A small network was shown many inputs. Here are its activations along a few directions, one row for each input.
In each table, some parts of the input vary, and every possible input appears once, in random order.
Descriptions start from the smaller parts, as in this example, which fits no table here: values(2) and (point or line(9) or (ring(5) and line(6))).
Shared parts are said once, and a part with two or three values counts as separate values.

Table:
r1: [398,-37,-123,322,-96,-28,187,-27,329,271,230,92,270,-87,-61,-242,-31,299]
r2: [301,93,48,188,39,36,107,-6,-315,-732,38,187,82,232,-20,227,-40,-24]
r3: [-380,236,392,-601,-109,0,-79,-150,-206,-262,148,-169,-369,-255,17,152,-337,-310]
r4: [316,-64,127,305,123,365,263,106,-23,-203,429,-24,-86,-57,-52,-187,198,150]
r5: [-179,-86,-288,169,349,284,-220,147,-267,-38,-161,-269,-252,309,15,10,618,-47]
r6: [-263,-170,319,-320,-243,-280,83,95,276,276,-251,350,166,-224,46,124,-342,-154]
r7: [-108,51,268,-194,88,314,94,-26,-51,16,432,-290,-338,-309,-1,-166,-3,16]
r8: [172,37,-88,134,-86,-8,122,-98,335,518,302,-89,113,-226,-33,-296,-83,254]
r9: [-24,81,18,-172,-132,-76,10,-154,305,496,236,-162,19,-330,-3,-226,-234,173]
r10: [214,200,-208,91,88,-2,-132,-80,-475,-671,-74,-69,-17,366,11,283,64,-85]
r11: [-113,-243,142,-31,-106,-130,76,123,312,361,-242,297,187,-119,-4,-48,-85,-49]
r12: [-217,188,106,-439,-240,-270,-77,-208,211,327,80,-87,1,-289,29,-44,-491,-38]
r13: [412,-49,144,362,82,217,269,102,-121,-505,255,195,41,58,-19,-13,71,62]
r14: [-343,-192,567,-349,-20,107,162,230,-83,-197,-51,230,-187,-206,46,169,-103,-310]
r15: [-299,264,145,-573,-334,-382,-162,-278,152,216,-52,-40,-9,-270,27,92,-568,-149]
r16: [-55,-273,-259,231,75,-3,-44,78,265,520,-253,55,104,64,-8,-221,308,110]
r17: [-299,160,354,-464,-17,115,7,-80,-147,-153,279,-216,-359,-271,23,15,-259,-198]
r18: [-225,42,-347,75,272,73,-352,123,-463,-313,-392,-250,-181,483,21,269,453,-116]
r19: [87,8,163,115,132,385,203,32,-19,41,499,-212,-245,-199,-27,-237,147,101]
r20: [-138,70,-583,102,51,-321,-425,-15,-111,160,-602,-138,172,468,20,217,224,46]
r21: [297,223,-445,115,-135,-398,-208,-218,-124,-200,-280,42,348,346,11,228,-162,71]
r22: [-195,-268,390,-57,116,260,154,260,-46,-112,-40,180,-163,-97,1,-3,153,-204]
r23: [381,113,-194,211,-185,-359,32,-145,37,-264,-167,297,447,207,-22,178,-269,127]
r24: [492,-27,-103,380,-140,-177,195,-37,230,-36,53,306,401,29,-26,-63,-158,210]
r25: [-91,-56,-528,192,131,-110,-294,12,87,439,-370,-155,97,291,10,-43,387,114]
r26: [-140,-301,-14,209,293,389,29,213,-91,45,-48,-59,-242,86,0,-172,541,-47]
What do these inputs look like to the network?
> values(2) and (line(5) or line(8))
Changing only the values(2) part turns r15 into r3. The same change can be made to r23. Which row results?
> r2
Change only the values(2) part in r10. List by row number the other rows that result.
> r21
Change only the values(2) part in r5. List by row number the other rows that result.
> r25

Table:
r27: [-108,-42,420,-341,-131,-88,126,82,-47,-195,-25,208,18,-183,45,235,-299,-200]
r28: [-6,-10,-413,85,158,-18,-284,-97,-165,-17,-272,-186,-32,273,33,-6,284,0]
r29: [194,-100,260,248,32,187,282,123,89,-221,257,196,8,-118,-36,-123,-5,83]
r30: [-66,-21,-333,135,108,-22,-236,-6,-100,11,-311,-47,-40,305,6,27,342,-110]
r31: [217,97,-203,217,-18,-102,-48,-106,-177,-363,-160,145,125,299,-22,121,37,-77]
r32: [255,282,-265,183,16,-107,-106,-52,-268,-339,22,-132,122,294,-14,243,-26,145]
r33: [-103,-215,-198,87,132,-16,-146,248,-116,36,-421,60,78,298,38,180,341,-61]
r34: [-377,211,50,-352,16,-1,-155,-9,-110,186,110,-370,-241,-116,32,64,-104,-48]
r35: [-402,22,114,-310,-13,4,-113,-68,-7,165,-68,-82,-261,-112,24,-38,-53,-261]
r36: [-35,167,-396,111,155,-26,-287,43,-191,37,-136,-332,-33,288,14,152,280,101]
r37: [307,142,95,186,28,191,216,33,-39,-158,512,-154,-46,-92,-23,-72,-39,213]
r38: [-12,154,180,-377,-140,-62,-19,-245,-91,-260,141,-28,-87,-185,18,42,-365,-123]
r39: [-431,-158,266,-346,19,2,-16,175,-25,195,-193,24,-153,-122,75,117,-49,-212]
r40: [173,-102,-65,178,20,-109,44,147,-195,-338,-269,243,250,284,8,272,41,-39]
r41: [-32,-144,26,144,126,296,80,38,94,209,155,-51,-192,-87,-42,-269,333,-20]
r42: [-16,88,-44,-266,-470,-567,-60,-241,557,716,-145,140,374,-330,3,-82,-575,123]
r43: [-41,328,206,-358,-152,-83,-21,-99,-130,-203,285,-172,-87,-152,3,181,-360,-18]
r44: [228,-217,300,199,46,205,337,229,28,-148,221,247,82,-125,22,-35,19,38]
r45: [284,111,-284,159,21,-92,-98,-195,-239,-394,-121,12,126,274,7,90,-22,41]
r46: [28,-139,-61,87,172,296,42,-49,29,178,193,-195,-187,-115,-25,-306,276,89]
r47: [226,46,-545,224,-249,-594,-116,-206,441,569,-353,217,614,158,8,-6,-203,315]
r48: [-70,-325,172,108,153,310,160,284,74,239,42,63,-69,-96,14,-113,332,32]
r49: [-3,31,-34,109,155,287,48,85,6,230,329,-353,-183,-81,-35,-151,278,190]
r50: [-474,-44,226,-296,8,-15,-80,69,33,123,-150,-26,-216,-119,13,28,-70,-169]
r51: [140,23,-100,232,4,-119,-16,36,-136,-409,-236,196,179,290,-39,186,16,10]
r52: [-73,143,266,-312,-173,-76,30,-160,-26,-226,100,109,-98,-163,-5,81,-308,-241]
r53: [337,-22,63,164,47,209,216,-102,-12,-212,370,2,-47,-131,-10,-223,-42,110]
r54: [329,-76,-158,231,-228,-256,158,-75,661,772,106,173,466,-218,-52,-363,-272,342]
r55: [272,-31,150,227,10,201,257,-15,50,-179,332,141,-47,-109,-32,-189,16,-6]
r56: [-146,76,379,-294,-148,-100,64,-24,13,-268,17,162,-50,-174,-13,147,-324,-152]
r57: [-142,-94,-232,145,124,-33,-204,136,-59,-34,-387,8,11,300,-12,93,319,-18]
r58: [-108,-211,134,161,144,287,106,177,133,167,79,8,-139,-92,-47,-203,311,73]
r59: [-347,31,28,-370,29,12,-161,-153,-74,132,-25,-224,-245,-142,44,-79,-108,-151]
Changing only one part turns r52 into r31. The same change can be made to r27. Which row results?
> r40
What do these inputs look like to the network?
> values(3) and (point or (values(2) and line(5)))
Start at r33 and move only the line(5) part, one step at a time. The first step leads to r57. Which rows follow, in order?
> r30, r28, r36
Change only the values(3) part in r54. List by row number the other rows that result.
> r42, r47
List by row number the other rows that have the values(3) part in common with r37.
> r29, r41, r44, r46, r48, r49, r53, r54, r55, r58

Table:
r60: [-608,-165,379,-501,58,232,-29,129,160,527,96,-220,-411,-413,28,-186,53,-189]
r61: [-1,115,-142,33,225,102,-187,77,-655,-790,-216,-112,-146,466,37,416,253,-182]
r62: [111,96,-326,-13,-244,-541,-148,-200,242,228,-349,196,453,121,19,107,-338,128]
r63: [564,-203,-391,780,269,275,121,165,-18,-116,69,36,175,321,-39,-206,552,310]
r64: [-343,183,-191,-267,54,-189,-417,-40,-423,-415,-485,-126,-154,368,47,426,98,-286]
r65: [294,-196,-220,684,469,544,92,272,-418,-558,43,-41,-153,474,-50,-28,803,72]
r66: [301,-117,-437,502,81,27,14,29,298,485,2,-28,255,140,-55,-275,343,348]
r67: [-92,78,637,-360,-133,159,309,-17,77,-121,537,53,-241,-501,15,-90,-432,-152]
r68: [343,61,-41,41,-343,-381,134,-189,363,249,24,291,443,-148,-15,-39,-441,148]
r69: [202,70,334,-76,-292,-149,279,-84,332,108,316,206,197,-375,-39,-100,-506,133]
r70: [-228,51,799,-516,-42,368,296,-30,-114,-325,602,-77,-481,-567,-2,-94,-343,-239]
r71: [-216,169,-370,-200,-139,-489,-400,-148,-74,94,-583,-20,193,301,27,274,-182,-122]
r72: [-327,-143,-31,-107,38,41,-65,38,230,634,-55,-158,-130,-188,28,-205,139,31]
What do these inputs look like to the network?
> line(5) or line(8)
Start at r65 and move only the line(5) part, one step at a time. The first step leads to r63. Which rows follow, in order?
> r66, r72, r60
